These are the activations of a small network on made-up records, seen along a few directions, one row for each record.
After each row come some of the record's fields: BEPA, GIKIR, NALI, LOPI, NOZI, KOFO.
A field that a record lacks is left out.
The largest differences between rows may come from other fields.
In the rows, zero is written as 500.
Strong random noise was added to every row along 2 fixed directions; ignore it. To show where, here is one row again and again, with new noise each time:
[431 516 535 674 459 557 632 324 315 284 512 453 277 532 672 487 628 509]
[543 485 564 640 515 556 527 413 452 345 502 367 492 456 673 420 507 548]
[615 463 582 624 541 565 467 465 537 376 492 305 631 407 676 371 428 579]
[623 476 587 522 685 437 350 538 573 505 538 402 636 398 645 457 442 502]

[424 434 503 520 342 627 604 398 472 405 494 476 549 491 508 423 538 538]
(BEPA kiso; LOPI num; NOZI buz; KOFO vumeg)
[496 495 448 592 485 576 480 641 423 355 562 388 503 492 462 442 463 573]
(BEPA kiso; NALI zemuf; LOPI num; NOZI buz; KOFO zofe)
[488 476 459 374 340 562 528 503 593 551 473 466 711 473 385 425 463 509]
(BEPA kiso; GIKIR ralad; LOPI num; NOZI buz; KOFO vumeg)
[644 451 605 589 439 633 583 346 623 491 413 323 717 413 668 340 409 571]
(BEPA kiso; GIKIR lilu; LOPI baruv; KOFO vumeg)
[468 485 496 544 174 703 695 342 502 424 366 395 551 512 474 413 468 569]
(GIKIR lilu; LOPI baruv; KOFO vumeg)
[575 556 498 539 504 511 558 413 502 547 413 525 437 556 495 504 530 491]
(BEPA kiso; GIKIR ralad; NALI zemuf; LOPI num; NOZI zana; KOFO vumeg)
[350 514 432 549 374 543 641 462 366 357 527 565 247 588 433 584 635 509]
(BEPA kiso; NALI lefil; LOPI num; NOZI zana; KOFO vumeg)
[510 574 423 528 408 556 554 545 444 479 371 450 410 583 394 477 508 537]
(GIKIR ralad; LOPI num; NOZI zana; KOFO zofe)
[460 521 534 438 733 300 386 586 489 542 637 615 408 482 512 611 551 408]
(BEPA kiso; NALI zemuf; LOPI num; NOZI zana; KOFO pob)
[507 465 553 591 494 520 564 399 473 424 485 453 502 463 633 429 490 534]
(LOPI num; NOZI zana; KOFO pob)
[473 459 498 450 492 468 473 540 519 530 499 489 569 478 469 496 476 516]
(LOPI num; NOZI zana; KOFO pob)
[559 488 470 410 474 485 457 586 581 622 463 487 649 505 393 531 412 503]
(GIKIR lilu; NALI zemuf; LOPI baruv; KOFO pob)
[435 538 438 397 484 419 527 519 433 622 489 644 385 596 372 658 566 421]
(GIKIR lilu; NALI zemuf; LOPI baruv; KOFO pob)
[626 484 580 494 724 423 361 549 626 615 520 515 680 407 596 483 435 476]
(NALI zemuf; LOPI num; NOZI buz; KOFO vumeg)
[389 481 474 472 542 444 435 532 426 502 585 557 387 509 503 561 549 430]
(LOPI baruv; KOFO zofe)
[457 500 413 382 397 488 446 603 550 559 538 533 526 539 304 492 422 499]
(BEPA kiso; GIKIR ralad; NALI zemuf; LOPI num; NOZI zana; KOFO pob)
[553 482 493 533 310 669 622 436 551 494 359 354 643 480 458 400 418 602]
(GIKIR lilu; LOPI num; NOZI zana; KOFO vumeg)
[431 538 440 436 335 556 608 466 503 529 392 556 441 592 397 572 558 486]
(GIKIR ralad; NALI lefil; LOPI baruv; KOFO vumeg)
[409 467 526 390 495 441 483 395 542 640 508 605 534 492 513 563 560 421]
(LOPI baruv; KOFO vumeg)
[510 435 574 494 536 495 483 456 584 459 507 459 620 420 578 432 427 516]
(LOPI num; NOZI zana; KOFO pob)
[385 494 503 577 395 574 614 384 437 442 502 492 417 542 533 507 564 529]
(NALI zemuf; LOPI baruv; KOFO vumeg)
[459 607 541 510 590 420 612 372 392 590 464 676 244 624 572 635 683 418]
(BEPA kiso; GIKIR ralad; NALI zemuf; LOPI baruv; KOFO vumeg)
[413 465 472 372 528 413 401 545 480 476 577 568 480 508 386 590 526 449]
(BEPA vitud; LOPI num; NOZI zana; KOFO pob)
[564 564 426 629 292 685 609 562 439 381 358 342 485 596 425 403 431 633]
(GIKIR ralad; NALI zemuf; LOPI baruv; KOFO zofe)
[492 481 571 646 513 541 582 385 416 374 517 433 404 484 688 436 556 506]
(BEPA kiso; LOPI baruv; KOFO zofe)
[603 539 578 327 739 363 369 589 647 726 474 595 612 458 506 555 446 419]
(GIKIR ralad; LOPI num; NOZI zana; KOFO vumeg)
[437 450 515 397 510 420 465 474 501 578 549 593 507 506 491 556 556 434]
(BEPA kiso; LOPI baruv; KOFO pob)
[319 494 551 571 507 443 664 229 286 370 563 624 204 580 663 598 725 415]
(BEPA vitud; LOPI baruv; KOFO pob)
[567 525 401 535 489 576 373 718 538 459 485 364 595 509 372 413 328 594]
(GIKIR ralad; NALI zemuf; LOPI num; NOZI zana; KOFO zofe)
[596 533 570 447 644 405 506 398 630 713 399 568 555 500 623 549 539 430]
(GIKIR ralad; NALI lefil; LOPI baruv; KOFO vumeg)
[394 481 392 484 523 522 426 623 419 414 613 479 450 467 401 506 456 467]
(GIKIR lilu; LOPI num; NOZI buz; KOFO zofe)
[430 443 491 424 454 467 492 473 494 523 540 552 522 491 454 511 525 479]
(BEPA kiso; LOPI num; NOZI zana; KOFO pob)
[481 536 436 501 327 565 590 442 481 532 373 538 438 615 392 514 536 493]
(GIKIR ralad; NALI zemuf; LOPI baruv; KOFO vumeg)
[515 547 545 596 581 466 548 400 432 515 461 562 360 515 601 547 576 485]
(NALI zemuf; LOPI num; NOZI zana; KOFO vumeg)
[557 461 511 599 420 609 537 533 538 407 479 317 589 443 577 382 464 597]
(BEPA kiso; NALI lefil; LOPI baruv; KOFO zofe)
[458 465 500 569 329 642 590 410 504 431 493 422 544 505 500 421 492 568]
(BEPA kiso; NALI zemuf; LOPI baruv; KOFO vumeg)
[399 485 430 483 341 585 561 447 451 438 506 476 419 574 437 451 524 483]
(BEPA kiso; GIKIR ralad; LOPI baruv; KOFO zofe)
[547 484 517 414 661 416 293 613 534 575 556 483 587 462 505 555 473 469]
(BEPA vitud; LOPI baruv; KOFO zofe)
[517 457 509 656 238 729 670 380 476 345 409 339 552 513 537 360 476 640]
(BEPA kiso; NALI zemuf; LOPI baruv; KOFO vumeg)
[561 528 581 473 563 431 514 359 563 629 465 556 542 485 616 501 561 419]
(BEPA kiso; GIKIR ralad; LOPI baruv; KOFO vumeg)

Which values does each new row have?
[539 500 540 546 597 442 496 501 509 516 505 495 517 477 570 498 476 522]
(NALI zemuf; LOPI num; NOZI zana; KOFO pob)
[556 525 538 531 668 422 455 539 473 519 537 473 451 463 579 508 514 469]
(BEPA kiso; GIKIR lilu; LOPI num; NOZI zana; KOFO zofe)
[606 440 495 393 507 501 419 587 690 622 465 426 739 413 455 451 409 554]
(BEPA kiso; NALI lefil; LOPI num; NOZI zana; KOFO vumeg)
[474 535 487 466 519 426 537 421 449 537 484 596 381 562 490 528 578 436]
(BEPA kiso; GIKIR ralad; LOPI num; NOZI zana; KOFO pob)
[432 499 466 404 471 424 431 576 500 547 540 595 483 507 377 578 486 482]
(NALI zemuf; LOPI num; NOZI zana; KOFO pob)
[400 525 437 359 504 392 519 505 423 624 503 662 370 570 370 653 580 406]
(GIKIR lilu; LOPI num; NOZI zana; KOFO pob)
[524 497 521 618 509 526 558 460 429 400 510 464 423 505 569 457 505 553]
(BEPA kiso; NALI zemuf; LOPI num; NOZI zana; KOFO pob)
[498 484 488 633 380 636 574 513 444 349 442 331 514 478 527 385 462 612]
(LOPI num; NOZI zana; KOFO zofe)
[568 515 473 574 537 536 413 652 466 458 497 418 484 493 446 474 454 565]
(BEPA kiso; NALI zemuf; LOPI num; NOZI zana; KOFO zofe)
[426 508 550 607 557 473 592 398 364 392 559 499 304 520 659 510 628 462]
(BEPA kiso; LOPI baruv; KOFO zofe)
[477 426 616 487 520 500 543 355 597 430 572 417 661 413 673 421 473 523]
(BEPA vitud; LOPI baruv; KOFO pob)
[436 514 564 419 636 318 442 461 486 585 574 650 418 466 569 591 562 393]
(LOPI num; NOZI zana; KOFO pob)
[544 491 585 590 520 533 571 343 515 493 429 460 523 448 660 440 514 530]
(LOPI num; NOZI zana; KOFO vumeg)
[428 462 575 483 510 443 517 397 508 475 571 543 514 450 620 500 519 440]
(LOPI baruv; KOFO pob)
[502 524 503 460 520 468 479 526 519 615 460 547 506 529 453 569 530 482]
(NALI zemuf; LOPI baruv; KOFO vumeg)
[342 545 377 446 509 445 507 601 321 464 609 630 268 590 335 644 627 390]
(BEPA kiso; GIKIR lilu; NALI zemuf; LOPI num; NOZI buz; KOFO zofe)
[526 435 568 368 504 482 409 535 699 597 535 437 786 390 483 452 417 488]
(BEPA kiso; LOPI baruv; KOFO vumeg)
[411 454 424 535 404 595 533 523 428 370 577 468 487 511 440 453 478 549]
(BEPA kiso; NALI zemuf; LOPI num; NOZI buz; KOFO pob)
[627 493 465 523 560 523 341 730 543 494 506 376 615 455 413 439 365 580]
(BEPA kiso; NALI zemuf; LOPI num; NOZI zana; KOFO zofe)
[375 430 447 380 462 454 409 624 571 448 671 507 650 441 346 504 467 462]
(BEPA kiso; NALI zemuf; LOPI num; NOZI buz; KOFO pob)
